Each row below holds a small network's activations on one input, seen along a few directions.
Each table varies a few parts of the input and shows all the possible inputs, shuffled.
Descriptions start from the smaller parts, as in this example, which fits no table here: one of 8 places around a ring, together with either a single point or one of 9 places around a ring or (one of 2 separate values, together with one of 6 places along a line).
Shared parts are said once, and a part with two or three values counts as separate values.
In the rows, zero is written as 128.

Other details of the inputs vary at random and push rows far along two fixed directions, the same in every table; ignore that.

A family of inputs:
x1: [108 127 141 133 125 126 128 130 131 136 133]
x2: [121 126 119 134 125 123 138 141 121 124 121]
x3: [191 130 176 169 145 166  98 119 212  12 103]
x4: [133 115 132 132 123 118 119 137 124 141 125]
x5: [109 134 132 122 127 122 136 140 120 119 124]
x6: [109 127 135 124 137 121 142 135 130 124 135]
x7: [128 113 134 139 123 127 129 134 129 142 137]
x8: [117 119 127 132 136 119 138 126 125 123 139]
x9: [196 133 180 163 131 166  93 127 197   9 102]
x10: [126 109 129 133 133 131 137 139 124 131 135]
x11: [128 114 128 131 133 123 141 140 127 129 139]
x12: [130 124 123 135 126 110 125 135 131 138 121]
x13: [114 133 140 124 122 121 127 130 116 131 111]
x14: [161 143  86  57  98 181 126  87 150 149 124]
x15: [135 125 133 131 118 116 132 135 117 135 121]
x16: [121 118 127 144 125 127 131 131 132 141 129]
x17: [136 119 130 130 123 111 123 137 126 140 129]
x18: [124 125 128 131 126 106 121 124 125 133 129]
x19: [106 122 137 126 137 129 137 134 127 126 131]
x20: [130 140 127 137 144 120 126 127 111 130 143]
x21: [135 140 121 141 146 124 129 137 116 135 135]
x22: [117 118 133 140 125 123 127 121 126 134 137]
x23: [121 145 138 132 145 131 123 134 112 134 135]
x24: [141 135 128 137 142 125 127 139 112 136 143]
x25: [121 125 132 133 121 119 125 121 113 130 116]
x26: [115 128 138 125 126 116 118 133 127 136 121]
x27: [122 120 130 133 126 113 117 123 123 135 125]
x28: [128 136 129 139 144 127 122 125 108 132 139]
x29: [130 117 133 137 123 119 133 134 131 140 140]
x30: [144 156  88  49 105 180 129  78 174 144 143]
x31: [121 118 121 136 136 122 143 137 131 129 131]
x32: [157 152  76  57 101 173 132  83 156 147 118]
x33: [117 126 124 131 126 120 133 130 115 119 129]
x34: [119 123 131 138 125 115 131 122 128 133 141]
x35: [128 121 126 129 122 124 137 144 117 125 130]
x36: [117 137 139 123 123 113 131 131 119 129 114]
x37: [114 114 128 134 136 126 134 125 122 125 135]
x38: [126 125 127 138 120 123 130 131 118 135 108]
x39: [114 122 125 133 126 127 129 128 112 121 125]
x40: [118 132 136 123 126 108 122 134 129 134 125]
x41: [127 119 125 137 126 118 121 134 128 141 117]
x42: [133 136 123 144 146 132 125 135 113 138 132]
x43: [123 123 126 142 125 119 135 132 135 138 133]
x44: [151 151  82  55 103 167 127  74 148 143 126]
x45: [106 130 134 124 127 130 132 139 117 121 120]
x46: [118 122 120 137 125 132 134 139 118 125 117]
x47: [139 130 129 139 142 132 123 138 109 139 140]
x48: [123 149 135 129 145 123 126 136 114 132 139]
Description of these inputs: one of 2 separate values, together with one of 4 places along a line, together with either a single point or one of 5 places around a ring.
Changing only the place on the line of 4 turns x8 into x6. The same change can be made to x34. Which row results?
> x30
Change only the place on the ring of 5 in x43. List by row number the other rows that result.
> x2, x12, x31, x32
Change only the choice among 2 separate values in x20. List by row number the other rows that result.
> x28
Change only the place on the line of 4 in x44. List by row number the other rows that result.
> x15, x32, x36

A family of inputs:
x49: [133 127 121 127 130 140 128 117 139 118 138]
x50: [148 133 123 124 128 132 118 126 136 128 126]
x51: [141 133 123 124 131 140 121 116 129 120 122]
x52: [131 140 128 116 136 140 128 120 130 114 126]
x53: [140 129 122 125 126 145 131 129 136 120 129]
x54: [137 134 123 128 128 135 117 112 133 123 130]
x55: [140 126 128 126 131 139 129 121 144 127 139]
x56: [133 141 135 117 133 137 123 120 140 125 136]
x57: [120 121 130 125 116 129 127 126 144 122 114]
x58: [ 97 100 167 203 152  79 139 175  87 116 126]
x59: [134 142 129 119 129 140 127 129 130 120 126]
x60: [145 136 124 125 124 141 122 124 129 124 121]
x61: [140 127 130 117 108 125 126 115 145 113 115]
x62: [139 140 127 114 132 135 123 129 141 121 131]
x63: [145 126 121 122 130 138 129 129 144 123 134]
x64: [128 141 127 120 133 136 123 117 136 116 134]
x65: [105 106 180 210 150  67 124 173  90 128 127]
x66: [ 54 106  66  67  99 109 166 132  55 248 145]
x67: [124 125 129 122 114 124 130 123 143 126 112]
Describe the family of inputs behind these rows.
> either one of 4 places along a line or (one of 3 separate values, together with one of 5 places around a ring)
Change only the place on the ring of 5 in x62. List by row number the other rows that result.
> x52, x56, x59, x64
Which other rows belong to the same alternative as x57? List them by row number.
> x61, x66, x67
